These are the activations of a small neural network, seen along a few directions. Each row is one input.
Each table varies a few parts of the input and shows all the possible inputs, shuffled.
A made-up example of a description, with smaller parts first: values(2) and (point or line(11) or (line(4) and ring(5))).
Shared parts are said once, and a part with two or three values counts as separate values.

Other details of the inputs vary at random and push rows far along two fixed directions, the same in every table; ignore that.

Table:
r1: [-16 -20   2 -26   4  12   6 -19 -10   4   1 -48]
r2: [-17  -7 -38   2  -5  25  -4   9 -23  21  -3 -55]
r3: [-18 -11 -22 -13   0  10   1   2 -17  15  -7 -46]
r4: [-24   4 -28   4  -1 -27   5  17  16 -27  -6  28]
r5: [-15 -15 -10 -26   8  19  -1 -19  -3  -3  11 -47]
r6: [-10 -10   1 -25   6  23   8 -36  -5   7  16 -44]
r7: [-10   0 -23   6 -11  25   9  -3 -30  42   3 -41]
r8: [ 34   2  26 -32  18  26 -18 -30  21   9  30 -24]
r9: [-22 -16  19 -26   6 -28  19 -18  19 -37  -3  20]
r10: [ 18  12  13   3  13 -14  -7  -2  31 -24   9  41]
r11: [ 17  10  16  -2  13  -9  -7  -8  28 -23   9  36]
r12: [ 15   2  44 -10   8 -12   4 -27  29 -37  10  46]
r13: [-22 -12  13 -35  12 -33  12 -19  27 -41   0  22]
r14: [-34  -2 -45  56 -27  -7  22  49 -35  13 -33  14]
r15: [-20  -2  -7 -26  10 -30   3  -5  24 -29   0  12]
r16: [ 12  -1  33  -8   9 -18  -2  -1  15 -29  -6  27]
r17: [-21   0 -24  12 -12 -27  14  19  -8   4 -14  23]
r18: [-18  10 -18   6  -4 -27  18   6   6  -4  -2  42]
r19: [-17  16 -35  11  -6 -20  10  17   1   8  -4  28]
r20: [-19   5 -31   9  -9 -28   7  22  -1   3 -11  21]
r21: [ 21  13  17  -4   9 -13  -6  -1  29 -13   9  48]
r22: [ 25 -12  39 -16  -3  26  -8 -23 -11  16   9 -36]
r23: [ 10  14   5  26  -2 -14   1  12  11 -14  -8  53]
r24: [-16   4 -44  43 -29  33  13  27 -57  68 -14 -46]
r25: [-26   0 -39  50 -32 -17  20  45 -36  29 -32  18]
r26: [ 29  -7  22 -22   9  24 -19 -16   1  16  13 -38]
r27: [  4  17 -37  71 -18  -4  -5  68 -27  15 -32  28]
r28: [-13 -18  -3 -28   8  22   2 -25  -4  -3  12 -51]
r29: [  4  16   7  48  -3 -10 -22  22  -5  -3   1  42]
r30: [-13   7   2 -30  10 -27  11 -23  29 -22  16  35]
r31: [ 25  -5  21 -14   4  15 -15  -9  -1  12   7 -20]
r32: [ 20 -11  33  -7   1  31  -6 -18 -10  -2   7 -37]
r33: [ 27  -2  27 -27  18  30 -16 -37  14  -1  23 -27]
r34: [  5  18 -38  71 -17  -6  -6  69 -24  15 -29  26]
r35: [ 12   5   9  30 -15 -14   2  26  -9   5 -18  37]
r36: [ 13   0  32  -8  11 -15  -3  -8  25 -42   4  37]
r37: [ 12  12   9  32 -18  -3   4  19  -7  11 -12  42]
r38: [ 15   3  27   2   0 -31   1   5  21 -25  -6  59]
r39: [-10  -4 -12 -24   9  20   1 -28  -1   8  16 -41]
r40: [ 23   5  -2  16 -10  40 -12   7 -24  45   1 -32]
r41: [ 23  -7  23 -21  14  23 -17 -12  -2   6   6 -45]
r42: [ 12  15   4  31 -14  -5   2  21  -4  12 -11  44]
r43: [-31   7 -58  41 -18 -22   7  57 -25  17 -35  12]
r44: [-11  11  -9 -24   9 -23   6 -13  29 -15  15  25]
r45: [-10 -13   7 -24   4  24  11 -37  -6   6  16 -43]
r46: [ 21   3  27 -14  12 -24  -9  -2  34 -26   8  40]
r47: [ -9  -2 -34  -3  -9  13  -5   8 -20  36   0 -53]
r48: [ 15  -7  22   9  -8  23  -4   5 -25  17 -13 -36]
r49: [ 22 -11  30 -13   5  33 -10 -20  -7   0  10 -41]
r50: [-16   6 -10 -19  11 -20   7 -18  26 -26  11  22]
r51: [ 15   3  23  -9  15 -21  -8   5  23 -28  -2  25]
r52: [ -7 -18   7 -31   0  12   5 -29  -8  13  12 -46]
r53: [-17  11 -16 -13   9 -24   5 -10  28 -26   8  26]
r54: [-23   8 -20  10  -2 -24  16   3   8 -16  -5  38]
r55: [ 24   6  -7  14  -6  40 -15   9 -21  45   2 -32]
r56: [-23 -14  13 -27  10 -23  15 -21  26 -46   6  24]
r57: [-24   1   5  -7  10 -22  -7 -18  17 -27  20  24]
r58: [ 13   5 -36  56 -20  45 -14  49 -54  52 -23 -50]
r59: [ 23 -10  31 -28  16  21 -15 -19   1  -1   8 -40]
r60: [ 20 -10  33 -14   5  22  -8 -14 -10   5   0 -38]
r61: [  9  13   2  37 -11  -5   2  18  -3   0 -13  39]
r62: [ -6 -13  -2 -36   5  11  -1 -26  -3  13  14 -47]
Each input here is: values(2) and (point or (ring(5) and line(6))).
Changing only the values(2) part turns r3 into r59. The same change can be made to r57. Which row results? -> r29
Changing only the values(2) part turns r15 into r51. The same change can be made to r62. Which row results? -> r31
Start at r6 and move only the ring(5) part, one step at a time. The first step leads to r7. Which rows follow, in order? -> r52, r1, r56
Change only the ring(5) part in r10. List by row number the other rows that result. -> r8, r34, r46, r51
Change only the values(2) part in r46. List by row number the other rows that result. -> r47

Table:
r63: [  4  -4  35   5   3   0 -12  -3 -11  -5  -1  -9]
r64: [-10  -4  12 -24   8   6  17 -39  13 -20   8   0]
r65: [ -5 -15  22 -27   6  -4  20 -23   6 -26   5 -11]
r66: [ -8 -16 -15   1 -17   2  -1  14 -17  16 -12 -34]
r67: [ 19   1 -11   2  -1  17 -11  17 -13  35  -4 -13]
r68: [ -9   6 -25   4  -8  12  15   0 -13  31   5 -22]
r69: [-21   7 -18   7  -5   0  -5  -2 -20  33   6 -25]
r70: [-10 -21  23 -31  10   1   9 -22   5 -25   5  -5]
r71: [ -4 -11   6 -46  16  -8   2 -20  23  -7  12  -1]
r72: [-21   8 -33  25   1 -42   1  40  16 -40 -22  51]
r73: [ 18  -3  32 -11   6  11   8 -32  12 -12  17   3]
r74: [ -6  11 -18  65 -31 -18   4  41 -15   6 -20  61]
r75: [-30   2 -21  38 -24 -37  18  23  -1 -16 -14  64]
r76: [-22  -4  -9  16  -7   6   0  -5 -30  21   0 -25]
r77: [ -2 -10 -16   0  -8   4  13  14 -18  16 -15 -34]
r78: [ 24  -4   2  11  -6  14   2  19 -16  22 -15 -26]
r79: [ 25  -2  30 -27  12   4  -2 -17  20 -19  -5  -2]
r80: [-14   2 -19  -3  -3  -7  -8   9 -19  31  -2 -30]
r81: [  0   1   9  28  -7  14 -14  -1 -28  26   2 -17]
r82: [  2  15  13  30  -7 -25  15  26  10 -35 -30  70]
r83: [-16  17 -51  40 -21 -35  23  56 -11  18 -30  44]
r84: [ 17   1  21 -26  14  10  -7 -27  19   1  23  12]
r85: [ -7 -17 -16  -3  -4   9   3  17 -18  19 -17 -29]
r86: [-20 -10  -1  11  -7   2   0   6 -33  12 -11 -32]
r87: [-17   0 -32  20   2  23  -4   0 -15   3   7 -28]
r88: [  5   7 -14  32   2  32 -16   5 -12   7   8 -22]
r89: [  7  -5   2  23  -6  30  -3   3 -20  25  -1 -10]
r90: [-15  -5 -25  15   1  19  -5  10 -20  -7  -4 -35]
r91: [ 19  14  16 -24  10  12   0 -31  21  -4  16  10]
r92: [ 16  -2  11  21  -9  23   8  14 -23  14 -11 -23]
r93: [ 11  -4  10  15  -3   2 -20  18 -23  24 -13 -28]
r94: [  1  28 -47  55  -4 -23 -12  61   3   0 -19  53]
r95: [ 22  -3  21 -32   4  -5 -15 -18  22  -3  19   2]
r96: [ -3  13  13  25  12 -36  -2  22  33 -67  -6  80]
r97: [-12  12 -29   2  -7  19  11  -3 -11  28  -3 -21]
r98: [ 25   8 -11   5  -6  13  -1  14 -12  33  -3 -19]
r99: [-13   6 -11 -22  21   3  -8 -26  27 -20  29  -7]
r100: [ 16   3  28 -29  15 -15 -21 -19  14  -1  17   1]
r101: [ -4  -9   6 -42   2 -15  -2 -21  23  -9  18  -5]
r102: [-10 -13  23 -34  12 -24  -5 -19  10 -18   3 -15]
r103: [ 12  13   4 -13  21  13 -19 -23  26 -16  31   0]
r104: [-14   0 -25   2  -3  17   5   3 -13  33   3 -17]
r105: [ 15   3  29 -13   7  17   4 -35  15 -16   9   6]
r106: [-12 -17  16 -26  12   4  10 -34  11 -16  15   3]
r107: [ 15   2  21 -21   0   3 -11 -28  19   0  28   7]
r108: [ -7  -9  18 -29   6   3  15 -27   7 -29  -2  -9]
r109: [  7   1  10  18   0 -39   4  36  18 -26 -25  74]
r110: [ 21 -14  36 -26   2  -5 -13 -13  18 -15   7  -6]
r111: [ -4  -4 -20  -2  -7  11   8  11 -16  13 -23 -32]
r112: [ 10 -10  45 -13   0 -11  -3 -14  20 -36   8  25]
r113: [  3  15 -16  33 -12  13 -18  17 -35  50   2 -18]
r114: [ -5   8 -30  -7  -6  11   6   7 -10  26 -12 -26]
r115: [ 11  26 -16  20  -6 -31   7  32  15  -9 -24  70]
r116: [ 19  12 -11  13  -7  21   4   3 -14  34   7 -13]
r117: [-12  -4   7 -31   0  -7   3 -31  21  -6  26   0]
r118: [  9  -9  11  18  -5  28  -4  17 -24  16 -11 -18]
r119: [-19  14 -18  -8  18 -57   1  12  51 -58   3  78]
r120: [-11 -21  23 -27  -2  -6   6 -24   6 -27   9  -9]
r121: [-11  -6 -16  14 -10  16  20  -4 -22  19  -1 -24]
r122: [ 18  -3  18 -16  24   5 -22  -8  26 -30  11 -13]
Changing only one part turns r72 into r122. The same change can be made to r85. Which row results? -> r109
What is each input in this table made of? -> values(2) and ring(5) and (point or line(5))
Change only the line(5) part in r73. List by row number the other rows that result. -> r74, r81, r89, r105
Which other rows agree with r108 in the values(2) part and the ring(5) part? List them by row number. -> r65, r70, r86, r90, r120

Table:
r123: [ -7 -19   1  -5   5  36  -1 -20 -28   9   9 -77]
r124: [ -2  15 -18  70 -19 -30   2  65  -7 -15 -48  73]
r125: [ -8 -18  20 -59  23 -23 -14 -35  45 -45  32   1]
r126: [-28  17 -94  83 -36  21  16  76 -59  58 -42   1]
r127: [ 10  -1  30  10  12 -11  -1  -8  13 -38   5  30]
r128: [  3  20 -21  36  -5 -13   9  30   9 -11 -12  70]
r129: [ 17  11  26 -35  29 -19 -14 -26  35 -22  18  23]
r130: [-27  -6  22 -11   5 -24  13 -19  14 -33   7  36]
r131: [ 24 -10  11   2  -8  33  -6   4 -26  50  -4 -48]
r132: [ 18   4 -15  10  -6  44 -10  -7 -15  45  17 -45]
r133: [ 15  18  24 -26  18 -10  -6 -29  38 -25  22  22]
r134: [  6   5  -2  11   1 -26 -20  24  22 -20   4  46]
r135: [  8  -7  61 -34  19   0  -6 -47  29 -35  28  18]
r136: [-24  20 -36  20   3 -49   7  33   6  -7 -21  55]
r137: [  5 -19   2 -28  -2  31   3  -5 -23  19  -3 -77]
r138: [ -2 -18  -7  -9 -11  22   9   0 -29  44  -8 -58]
r139: [ 26  -6  44 -33  12 -11   0 -13  27 -34   4  17]
r140: [ 22  -7  19 -11 -10  39 -12 -24 -28  39  10 -56]
r141: [-13   9   9 -41  18 -22   6 -35  39 -35  19  15]
r142: [ -7 -16 -12   3  -5  33  -4   3 -28  15 -18 -68]
r143: [ -9 -12  -8  -5 -19  23   4 -14 -38  40  -1 -55]
r144: [-30  17 -55  52 -23 -40  23  44   2   0 -19  76]
What is each input in this table made of? -> values(2) and (line(5) or ring(6))
Start at r126 and move only the line(5) part, one step at a time. The first step leads to r144. Which rows follow, in order? -> r141, r136, r125
Change only the ring(6) part in r127. List by row number the other rows that result. -> r124, r131, r135, r139, r140
